A small network was shown many inputs. Here are its activations along a few directions, one row for each input.
Each table varies a few parts of the input and shows all the possible inputs, shuffled.
Descriptions start from the smaller parts, as in this example, which fits no table here: one of 4 places along a line, together with either a single point or one of 11 places around a ring or (one of 3 separate values, together with one of 5 places around a ring).
Shared parts are said once, and a part with two or three values counts as separate values.
(in the rows, 128 means zero)

Other details of the inputs vary at random and push rows far along two fixed directions, the same in every table; ignore that.

Rows:
r1: [ 69 148 158 140 122 150 125 153 154 149 117]
r2: [131 110 118 123 122 106 124 129 119 132 123]
r3: [150 116 108 132 132 120 125 134 132 129 132]
r4: [133 138 116 125 120 124 116 109 122 105 134]
r5: [146 110 121 131 145 123 148 126 107 143 123]
r6: [137 133 125 116 137 132 138 113 121 100 139]
r7: [ 86 128 131 148 136 149 131 152 163 145 126]
r8: [141 109 109 127 131 112 129 136 128 127 120]
r9: [133 164 137 114 120 152 117  85 124  69 143]
r10: [147 120 135 117 124 108 121 129 123 145 123]
r11: [146 112 120 129 145 123 147 128 110 142 127]
r12: [140 117 117 118 136 113 147 141 114 130 124]
r13: [139 107 118 124 128 108 123 126 124 143 129]
r14: [140 114 132 117 118 110 134 136 114 133 121]
r15: [146 117 116 121 132 112 148 144 117 137 128]
r16: [153 118 133 119 127 108 118 137 121 154 127]
r17: [144 109 116 123 129 109 122 125 123 143 132]
r18: [ 79 145 158 153 132 164 123 138 147 164 118]
r19: [146 119 132 128 134 128 133 117 106 144 122]
r20: [148 122 125 117 121 114 135 138 116 143 126]
r21: [146 110 106 129 130 110 129 140 127 132 123]
r22: [149 124 117 123 136 120 143 139 118 132 136]
r23: [149 115 119 121 138 116 144 143 119 140 134]
r24: [ 66 145 137 147 123 153 127 148 156 145 124]
r25: [147 100 112 139 140 122 129 122 120 140 120]
r26: [145 101 114 134 125 108 130 135 129 126 119]
r27: [ 77 144 151 138 128 158 137 154 154 156 127]
r28: [143 143 139 116 127 128 111 105 125 110 135]
r29: [141 116 139 119 118 104 121 131 119 136 118]
r30: [ 78 144 131 153 128 160 132 154 167 136 126]
r31: [141 115 113 126 121 108 125 131 123 142 127]
r32: [140 130 116 127 134 134 119 107 137  95 137]
r33: [147  95 115 136 135 110 128 124 109 165 119]
r34: [140 134 143 123 115 119 114 110 121 108 124]
r35: [124 153 130 130 112 141 108  79 128  61 139]
r36: [128 200 152 125 127 183  91  34 123  22 150]
r37: [144 119 115 120 134 111 147 144 114 134 127]
r38: [147 120 131 126 134 126 132 119 108 144 125]
r39: [146 125 124 116 123 113 134 138 113 139 125]
r40: [143 133 135 120 120 115 119 125 123 133 126]
r41: [144 108 112 129 132 114 129 131 134 130 125]
r42: [ 63 145 143 162 133 174 123 135 156 154 129]
r43: [137 119 130 113 123 113 133 135 112 132 121]
r44: [ 80 136 135 146 125 146 128 146 157 154 127]
r45: [141 123 127 114 124 115 134 134 113 134 122]
r46: [146 127 131 117 122 108 120 133 117 141 122]
r47: [148 120 129 114 129 116 132 132 118 142 131]
r48: [ 95 138 145 137 128 148 136 163 149 167 128]
r49: [152 130 132 121 125 115 116 131 120 143 130]
r50: [144 115 132 121 117 111 134 134 115 134 121]
r51: [133 155 125 125 123 145 105  86 129  78 148]
r52: [126 153 131 119 126 144 131  94 120  56 140]
r53: [151 105 110 129 135 114 126 139 131 138 129]
r54: [130 154 132 124 124 146 131  92 122  56 140]
r55: [139 101 115 131 126 108 130 136 130 124 119]
r56: [ 82 157 135 150 124 163 120 136 157 133 139]
r57: [ 80 157 143 140 139 168 144 138 157 121 139]
r58: [150 135 127 118 125 125 127 127 116 128 136]
r59: [133 106 120 127 118 104 124 129 121 132 123]
r60: [ 79 130 131 147 130 146 133 156 158 136 119]
r61: [ 77 142 141 143 135 157 151 160 157 149 128]
r62: [143 121 133 115 124 106 121 133 116 142 118]
r63: [124 157 129 115 130 147 130  93 118  54 140]
r64: [141 125 116 137 138 140 119 100 125 103 131]
r65: [ 88 138 154 137 128 143 125 151 153 164 123]
Each input here is: one of 5 places around a ring, together with either one of 2 separate values or one of 11 places along a line.
- The inputs of r30 and r15 match in every part but the place on the ring of 5. If r21 is changed in the same way as r30 into r15, which row does it become? => r37
- The inputs of r45 and r24 match in every part but the place on the ring of 5. If r27 is changed in the same way as r45 into r24, which row does it become? => r13
- Which other rows does r33 become when the choice among 2 separate values takes its other values? List them by row number. => r42
- List by row number the other rows that have the place on the ring of 5 in common with r46. => r1, r10, r16, r18, r28, r29, r34, r36, r40, r49, r62, r65
- Which other rows does r19 become when the choice among 2 separate values takes its other values? List them by row number. => r38

Rows:
r66: [ 61 197 228 116 107 167 120 166 133 212 119]
r67: [ 43 144 133 158 135 171 161 182 174 153 128]
r68: [163 121 111 114 133 114 139 122 114  95 136]
r69: [161 123 100 114 137 119 143 120 116  96 144]
r70: [198 124 113 108 110  94  83  45  88  60 132]
r71: [145 140 105 125 147 148 148 100 119  65 141]
r72: [185  79 109 123 129  83 120 132 105 176 121]
r73: [193 143 106  97 128 121 121  60  94  17 150]
r74: [196  59 101 107 131  50 149 173  98 192 112]
r75: [193 124  89 102 136 114 136  67  87  30 146]
r76: [ 72 200 145 153 131 207 100  65 162  40 152]
r77: [162 118 115 113 126 108 126 115 116 103 131]
r78: [127  80 123 144 128 103 131 168 132 214 109]
r79: [160 116  98 120 144 121 150 122 114  99 140]
r80: [115 116 133 137 117 114 101 154 147 183 116]
r81: [ 42 147 150 156 126 163 145 178 172 158 119]
r82: [ 77 187 129 145 143 203 145  92 151  32 147]
r83: [ 47 141 144 163 136 172 136 168 179 166 124]
r84: [ 41 136 145 164 132 168 137 166 176 163 119]
r85: [124  86 127 136 115  88 109 172 139 214 104]
r86: [134 136 201  90 106  96 129 174  88 244 104]
r87: [ 81 196 156 149 112 188  82  71 160  66 142]
r88: [192  52 100 109 128  50 144 163  96 181 108]
r89: [159 108 109 129 134 111 118  98 112 112 130]
- Describe the family of inputs behind these rows. => one of 2 separate values, together with either a single point or one of 11 places along a line
- The inputs of r86 and r66 match in every part but the choice among 2 separate values. If r88 is changed in the same way as r86 into r66, which row does it become? => r77
